Each row below holds a small network's activations on one input, seen along a few directions.
Each table varies a few parts of the input and shows all the possible inputs, shuffled.
A made-up example of a description, with smaller parts first: one of 8 places around a ring, together with either a single point or (one of 2 separate values, together with one of 4 places along a line) or one of 9 places around a ring.
Shared parts are said once, and a part with two or three values counts as separate values.
In the rows, 128 means zero.

Other details of the inputs vary at random and push rows far along two fixed directions, the same in every table; ignore that.

Table:
x1: [106 124 107 131 135 107 107  94 131 128 190  80]
x2: [125 139 116 191 154 160 165 176 108 116  60 129]
x3: [128 145 128 154 107 101 184 125 101 123 140 183]
x4: [103 100 136  95 140  93  96 105 149 132 153 109]
x5: [129 115 115  72 119 108  90  99 148 131 149 109]
x6: [114 103 101 103 189 168 118 154 159 108  70  57]
x7: [ 99 106 133  95 138  98  97 109 146 152 160  98]
x8: [121  99  85  96 186 172 122 138 158  87  63  64]
x9: [125 122 186 153 114 108 138 122 120 122 140 192]
x10: [125 135 171 124 114 113 173 133 124 146 158 175]
x11: [151 139 170 193 144 196 119 197 123 131  54 141]
x12: [159 155 161 129  85 138 150 137 116 150 151 184]
x13: [125 125  90 138 159 171  77 165 137 139  63  52]
x14: [176 154 144 168 133 217 139 193 122 120  46 141]
x15: [130 124  54 145 157 163  81 150 129 118  50  49]
x16: [137 134 173 178 114 128 149 106 115 100 173 176]
x17: [108 121  98  81 135  98 139 104 138 134 156 102]
x18: [153 139 166 136  92 124 136 118 117 121 130 194]
x19: [124 122 183 143 119 110 159 125 124 116 136 193]
x20: [125 115 105  59 136 112 134  99 150 116 153 112]
x21: [165 151 157 127  94 138 163 127 116 124 151 188]
x22: [119 128  91  78 128 103 137 104 135 134 157 104]
x23: [127 129 187 139 116 113 161 138 126 132 145 187]
x24: [141 142 173 137  92 122 128 138 119 160 153 178]
x25: [129 131  93  85 111 106 104 102 131 143 156 100]
x26: [158 138 157 189 139 198 121 185 121 111  36 149]
x27: [100 117 118 110 124  90  84 107 132 154 160  94]
x28: [167 163 117 176 131 203 152 187 109 128  66 122]
x29: [122 121 103  63 132 113 135 103 147 136 161 106]
x30: [152 149 167 132  86 131 138 138 118 156 150 180]
x31: [160 144 160 133  91 132 148 117 114 116 133 198]
x32: [124 121  42 122 173 160 122 142 133 105  63  49]
x33: [112  95  98 108 191 167 118 144 157  91  61  63]
x34: [146 138 176 139  95 122 127 135 120 141 140 186]
x35: [123 138 130 219 148 161 129 183 103 127  56 127]
x36: [101 119  86 150 135  91 106  81 120 111 183  84]
x37: [145 154 150 143  83 117 136 135 107 155 148 173]
x38: [121 139 148 183  96  90 124 126  95 144 145 175]
x39: [ 97 106 130  84 142  97 117 109 150 145 157  99]
x40: [118 140 156 136 112 101 173 131 113 144 156 170]
x41: [148 138 153 121 108 128 179 120 120 106 136 196]
x42: [108  99 132 101 134  94  81  90 144 119 143 115]
x43: [144 147 116 210 133 173 118 184 101 129  45 128]
x44: [144 127  76 105 166 194 105 155 149 123  77  46]
x45: [150 138 143 151 156 197 169 185 133 110  60 137]
x46: [112 114 111  67 139 108 137 105 150 135 159 104]
x47: [ 93 112 120 110 134  87  97 109 134 150 157  95]
x48: [135 115 100  76 125 113 118  81 140 100 151 117]
x49: [131 139 182 149  99 118 126 138 118 162 158 174]
x50: [ 88 107  97 119 139  72 119  99 128 127 146 103]
x51: [126 127  72 103 110  90 105  88 120 127 148 107]
x52: [112 117 120 119 140 121 107  96 144 130 192  82]
x53: [114 111 124 117 142 114 105  87 145 111 188  92]
x54: [129 128  65 103 117  93 119  85 119 118 155 102]
x55: [115 139 166 147 109  99 159 135 113 150 153 170]
Description of these inputs: one of 5 places along a line, together with either a single point or one of 10 places around a ring.
- Changing only the place on the line of 5 turns x48 into x54. The same change can be made to x18. Which row results? => x15
- Changing only the place on the line of 5 turns x37 into x5. The same change can be made to x47. Which row results? => x4
- Start at x7 and move only the place on the ring of 10, one step at a time. The first step leads to x39. Which rows follow, in order? => x10, x46, x29, x44, x12, x30, x24, x49
- Which other rows does x23 become when the place on the line of 5 takes its other values? List them by row number. => x19, x39, x50, x55
- Start at x31 and move only the place on the line of 5, one step at a time. The first step leads to x14. Which rows follow, in order? => x12, x25, x51

Table:
x56: [110  96 122  36 130  87 105  63 161 119 174 119]
x57: [149 168 129  98  65 102 189 116  99 144 158 200]
x58: [ 94 102  98  77 140  69 135  79 140 124 187 101]
x59: [141 145 171  92  92  96 172 126 129 152 189 194]
x60: [120 146 155 165  99  94 169 108 100 136 182 187]
x61: [158 136 131 135  93  89 167 106 101 103 155 211]
x62: [157 145 131 154 138 194 164 164 127 114  93 134]
x63: [163 141 166 119 137 197 138 169 137 126  72 154]
x64: [113 132 175 157  98  73 136 125 110 150 182 188]
x65: [125 101  87  72 168 167  92 115 172  98  92  51]
x66: [139 151 154 155  81  94 125 108 102 160 196 164]
x67: [134 128 152 167 157 159 159 177 128 115  78 138]
x68: [122 128 161 182 148 157 137 171 121 120  73 138]
x69: [131 135 164 183 129 160 105 184 121 155  75 131]
x70: [140 147 160  93  88 101 178 119 121 155 190 190]
x71: [170 150 107 190 107 159 101 165 103 131  74 142]
x72: [ 97  99 115  66 119  66  49  63 149 151 185  89]
x73: [147 154 157 100  85 113 180 114 119 152 187 190]
x74: [130 136 172 154  85  96 123 103 112 132 177 184]
x75: [ 83  98 116  91 139  60 104  87 143 127 180 100]
x76: [130 130 179 108 100  91 172 119 130 138 178 200]
x77: [142 148 131 201 135 172 128 163 107 128 101 123]
x78: [143 136 142 153 145 175 166 183 134 124  88 140]
x79: [117 107  63  92 110  55  73  66 129 118 174 103]
x80: [111 110  80 125 172 153  84 120 146  97 106  41]
x81: [103 109  78 125 168 133  62 149 151 150 104  27]
x82: [131 127 190 104  96  94 168 114 131 137 166 206]
x83: [124 136 142 193 149 157 148 178 116 122  91 132]
x84: [ 89 107  88  82 122  54  77  75 138 166 204  72]
x85: [144 149 166 151  77  99 117 110 105 151 192 168]
x86: [148 145 127 157 140 189 174 168 125 125  89 136]
x87: [140 159 126 114  76  94 194 106  99 133 159 201]
x88: [141 155 100 165 135 157 177 157  98 111  67 136]
x89: [152 139 170 121 139 183 147 182 140 137  69 148]
x90: [126 126 160 184 140 165 114 167 118 132  72 138]
x91: [126 141 132 199 141 159 137 175 106 141  95 124]
x92: [135 122 161 160 153 170 151 162 127 110  65 147]
x93: [135 130 185 131 103 102 162 103 121 118 159 209]
x94: [146 146 142 198 130 176 121 165 111 119  97 126]
x95: [113 106 105  74 133  88 117  69 146 103 186  99]
x96: [129 112 105  20 119  98 106  69 158 124 197  93]
x97: [126 134 170 143 107  85 183 123 115 129 180 198]
x98: [150 145 153 183 119 176  98 167 119 138  88 128]
x99: [110 109  68 112 185 151 121 124 148 109  97  45]
x100: [134 164 102 197 118 154 145 159  87 134  71 128]
x101: [161 143 143 149 134 197 156 164 130 105  91 137]
x102: [134 133 157 186 137 170 111 162 118 126  77 141]
x103: [131 159 101 187 128 151 161 154  90 119  70 130]
x104: [108 107  95  77 137  83 124  67 143 112 191  97]
x105: [ 90 110  87  98 127  66  95  68 132 144 198  86]
x106: [190 149 107 125 117 181 146 168 122 110  66 158]
x107: [132 124 187 101  96 104 162 106 129 133 161 209]
x108: [142 135 177 136  97 106 162 102 122 112 165 198]
x109: [108 113  71 130 176 152  92 121 142 106 106  39]
x110: [132 132 157 181 144 171 128 156 122 112  75 146]
x111: [124 113  93  24 121  95 115  69 155 132 201  89]
x112: [113 139 159 161 100  84 168 115 100 138 184 187]
x113: [133 132 163 179 128 168 100 175 119 151  73 136]
x114: [103  92 101  96 186 136 104 131 159 106  78  51]
x115: [108  94 124   4 128  83  97  69 166 138 175 109]
x116: [109 131  36 122 144 138  73 125 123 142  76  21]
x117: [110 103  70  85 176 155 120 134 158 120 101  45]
x118: [156 140 105 188 129 155 133 156 104  97  72 148]
x119: [124 125 159 178 147 165 132 161 120 117  70 142]
x120: [109 117  63 128 163 146  69 129 143 151 105  19]
x121: [ 97 104  80 134 177 133  78 145 146 130 101  38]
x122: [113 128 187 153  94  76 133 119 111 149 170 191]
x123: [157 145 180  83  83 119 150 105 132 133 177 197]
x124: [117 104  89  51 181 153  93 146 173 128  92  39]
x125: [100 103 112  87 127  78  90  63 148 110 179 100]
x126: [ 99 103  86 117 171 131  52 149 155 149  95  25]
x127: [146 108  41  79 159 154 100 125 154  87  74  67]
- What do these inputs look like to the network? => one of 6 places along a line, together with either one of 2 separate values or one of 10 places around a ring
- Changing only the place on the line of 6 turns x120 into x86. The same change can be made to x84. Which row results? => x117
- Which other rows does x97 become when the place on the line of 6 takes its other values? List them by row number. => x59, x78, x81, x83, x121
- Which other rows does x75 become when the place on the ring of 10 takes its other values? List them by row number. => x60, x68, x80, x83, x109, x110, x112, x119, x125

Table:
x128: [142 137 192 177 111 142 131 153 117 133 118 187]
x129: [ 69 100 113  88 139  36 154  66 134 127 216 114]
x130: [152 160 137 191  96 135 157 144  88 130 123 180]
x131: [114 118  72 145 150 130  88 121 126 114 100  65]
x132: [144 130 151 111 112 120 161 111 128 108 143 182]
x133: [126 130 137 166 114 105 127 116 109 116 135 160]
x134: [124 129 108 178 159 179  84 174 128 138  60  66]
x135: [142 134  84 123 163 188 147 164 136 108  60  82]
x136: [132 125 153 148 111 106 136 108 117 109 143 178]
x137: [124 105 120  80 161 156  96 130 163 119 103  79]
x138: [ 99  81  82  47 154  84  82  62 164  97 153  70]
x139: [111 116 121  38 108  68 124  74 148 152 211 124]
x140: [142 141  99 150 152 193 101 181 133 143  64  66]
x141: [147 136 198 156 112 149 143 152 124 130 117 192]
x142: [155 160 162 153  98 153 161 165 111 156 129 176]
x143: [159 165 136 175  95 142 168 148  94 131 124 181]
x144: [135 148 148 153  92 111 124 130 109 158 157 159]
x145: [128 137 108  87  92  76 151  83 119 134 194 155]
x146: [123 131 170 161 103 104 113 127 114 144 150 167]
x147: [ 80 103 115 127 186 131 124 148 150 140 119  54]
x148: [120 105 113  46 142 117 106 102 163 131 145  90]
x149: [148 126  97 116 167 191 139 158 143  98  54  92]
- Changing only one part turns x141 into x138. The same change can be made to x146. Which row results? => x133
- What do these inputs look like to the network? => one of 2 separate values, together with either a single point or one of 10 places around a ring
- Which other rows does x128 become when the choice among 2 separate values takes its other values? List them by row number. => x136
